Each row below holds a small network's activations on one input, seen along a few directions.
In each table, some parts of the input vary, and every possible input appears once, in random order.
Descriptions start from the smaller parts, as in this example, which fits no table here: line(4) and (point or ring(9) or (values(3) and ring(8))).
Shared parts are said once, and a part with two or three values counts as separate values.
In the rows, 128 means zero.

A family of inputs:
x1: [128 115 125 136 118 133 125 126 151 148 119 127 134 102]
x2: [120 112 119 145 120 100 108 132 141 133 120 115 125 108]
x3: [120 119 127 146 121 103 126 134 117 122 141 122 123 120]
x4: [132 130 132 132 116 119 124 131 106 125 131 144 123 134]
x5: [122 120 132 142 112 122 137 125 122 131 136 119 128 127]
x6: [130 133 137 127 123 143 133 133 111 145 128 146 131 123]
x7: [127 130 132 131 117 130 131 129 105 140 126 135 130 135]
x8: [126 122 137 137 117 137 141 131 128 136 137 130 129 115]
x9: [126 123 133 144 111 110 130 127 124 117 141 128 120 125]
x10: [115 127 112 124 133 126 114 146 113 119 139 148 128 141]
x11: [116 132 124 114 130 155 129 141 124 136 135 156 127 135]
x12: [128 131 114 115 134 152 115 138 121 143 140 144 120 156]
x13: [127 128 125 133 125 111 120 138 100 129 131 137 127 129]
x14: [126 117 124 143 109 107 113 126 147 129 121 122 123 112]
x15: [114 129 117 122 125 142 127 138 117 130 132 146 128 147]
x16: [134 131 116 116 133 143 106 140 121 127 145 152 117 155]
x17: [129 129 109 116 141 137 101 147 116 131 147 146 123 151]
x18: [164 154 179 112 184 102 200  83 192  88  79  52 157 102]
x19: [122 114 122 140 112 118 120 121 145 143 117 114 134 114]
x20: [120 129 119 124 125 132 118 140 119 115 137 154 123 146]
x21: [159 159 160 110 169 131 181  51 169  79  72  27 147  96]
x22: [129 132 121 105 139 164 117 140 126 149 142 153 119 144]
Describe the family of inputs behind these rows.
> values(2) or (line(4) and line(5))
Start at x13 and move only the line(4) part, one step at a time. The first step leads to x4. Which rows follow, in order?
> x7, x6
Change only the line(5) part in x20. List by row number the other rows that result.
> x4, x9, x14, x16

A family of inputs:
x23: [ 97 114 114 153 106  85 110 152 106 107 145 150 127 120]
x24: [150 147 167  85 177 153 173  93 190  96 111  97 136 104]
x25: [118 143 114 111 147 150 126 152 105  98 144 165 124 166]
x26: [132 142 142 120 121 125 140 146  82 124 153 162 120 160]
x27: [135 137 109 110 127 132  94 140 123 126 146 149 121 157]
x28: [124 105 102 137 115 122  97 147 131 147 134 135 107 123]
x29: [150 171 161  99 194 141 165  81 131  87  87  58 141 116]
x30: [105  99 123 153  97 128 101 139 129 157 135 136 129 106]
x31: [135 140 110 106 144 157 102 144 123 116 155 150 121 170]
x32: [117 113 101 124 128 131 104 134 132 146 142 142 107 140]
x33: [140 143 166 127 171 112 167  96 193 129  73  80 146  99]
x34: [112 125 110 131 129 109 117 141 105 109 141 164 123 143]
x35: [141 129 154 159 139  94 182 104 203 121  95  61 155  89]
x36: [148 137 161 139 134  90 162  82 145  89  55  44 146 106]
x37: [137 114 108 139 113 107  84 146 123 129 145 141 120 131]
x38: [133 120 141 150 107 100 132 151  80 127 152 155 118 135]
x39: [123 134 120 112 103 172 129 129 123 164 131 157 129 127]
x40: [103 102 105 145 105 109  96 147 133 144 146 127 109 116]
x41: [123 128 104 109 129 144 106 140 131 144 137 144 109 150]
x42: [153 147 152  96 150 116 174  73 138  80  84  49 156 121]
x43: [118 140 112 115 130 124 119 148 104 108 135 165 125 153]
x44: [144 155 168 108 174 124 165 103 188 128  70  84 149 105]
x45: [131 144 142 116 138 151 147 151  83 114 162 161 119 172]
x46: [112 117 145 158  98  87 131 149  82 125 162 146 121 128]
x47: [119 110 119 131 120 148 108 126 128 158 132 152 127 130]
x48: [150 143 144 163 138  83 177  76 143  90 101  27 150  93]
x49: [126 127 140 136 120 111 138 139  82 126 158 161 118 150]
x50: [149 158 157 131 170 102 164  70 137  98  79  49 140 103]
x51: [122 138 122 108 122 195 136 132 123 153 141 159 129 141]
x52: [115 111 111 147 104  94  83 145 125 126 156 133 123 124]
x53: [125 111 119 141  89 152 121 136 122 169 128 147 127  99]
x54: [124 129 122 111 140 184 117 136 127 145 137 155 129 154]
x55: [126 101 119 145 106 140 101 140 127 159 124 144 127 113]
x56: [118 119 118 127 102 159 127 123 123 168 136 155 127 116]
x57: [164 124 153 136 148 103 178 110 193 121  93  72 158  86]
x58: [122 131 105 105 146 168 114 143 131 133 146 146 110 164]
x59: [125 125 121 116 121 161 109 133 127 156 127 153 129 141]
x60: [104 108 122 149  79 139 121 135 125 167 139 139 128  91]
x61: [119 117 111 145 115  98 110 154 104 110 133 158 124 128]
x62: [130 122 106 125 126 118  91 133 124 128 152 148 119 147]
Changing only one part turns x32 into x58. The same change can be made to x62. Which row results?
> x31
Changing only one part turns x39 into x51. The same change can be made to x44. Which row results?
> x24
Describe the family of inputs behind these rows.
> line(5) and (values(2) or line(6))
Change only the line(5) part in x30. List by row number the other rows that result.
> x47, x54, x55, x59
List by row number the other rows that have the line(5) part in common with x60.
> x23, x30, x35, x40, x46, x48, x52

A family of inputs:
x63: [152 139 174 140 152  84 197  57 199  81  61  16 157  63]
x64: [114 105 115 152  92 120 104 135 125 152 137 135 120 111]
x65: [128 140 127 108 142 155 132 143 112 127 148 156 125 158]
x66: [116 103 112 149 102 113  99 144 139 154 134 140 123 110]
x67: [116 113 120 153 105  95 110 141 107 132 136 133 125 121]
x68: [116 109 126 156 100 101 119 143 118 137 143 138 122 118]
x69: [126 133 113 102 144 166 113 145 134 145 136 158 125 152]
x70: [125 134 114 106 133 173 118 136 120 143 140 153 123 153]
x71: [119 114 121 154 102  88 109 137 113 119 138 133 120 125]
x72: [178 168 180  97 195 129 204  54 189  83  68  25 155 101]
x73: [127 143 119 105 148 149 123 140 101 121 140 151 125 159]
x74: [128 139 125 106 136 165 127 140 111 140 136 162 128 150]
x75: [116 109 125 154  94 111 114 141 118 150 132 144 124 109]
x76: [131 144 121 108 146 143 122 138 106 108 143 150 121 162]
Changing only one part turns x74 into x75. The same change can be made to x72. Which row results?
> x63
Describe the family of inputs behind these rows.
> values(2) and (point or line(6))
Change only the values(2) part in x64. List by row number the other rows that result.
> x70

A family of inputs:
x77: [169 154 174 119 176  98 187  56 184  90  62  16 153  83]
x78: [107 124  88 107 123 180  79 185  74 159 186 216 107 181]
x79: [162 152 184 120 179  97 208  66 198  85  64  28 161  77]
x80: [113 136  98 106 123 162  87 181  61 138 178 221 106 198]
x81: [168 149 180 125 167 105 203  53 203  80  75  16 151  86]
x82: [101  98  84 139  81 149  56 190  92 182 175 225 104 152]
x83: [ 82  92  84 158  64 125  59 191  70 172 184 217  95 149]
x84: [ 96 110  83 121  99 174  73 186  85 183 173 218 111 174]
x85: [157 152 166 120 173 101 191  55 195  67  63  19 155  85]
x86: [ 89  86  85 172  60 100  58 196  62 165 186 211 106 148]
x87: [164 156 182 120 164 117 207  49 184  86  62  23 159  76]
Describe the family of inputs behind these rows.
> values(5) or line(6)
Which of the alternatives is x81?
> values(5)
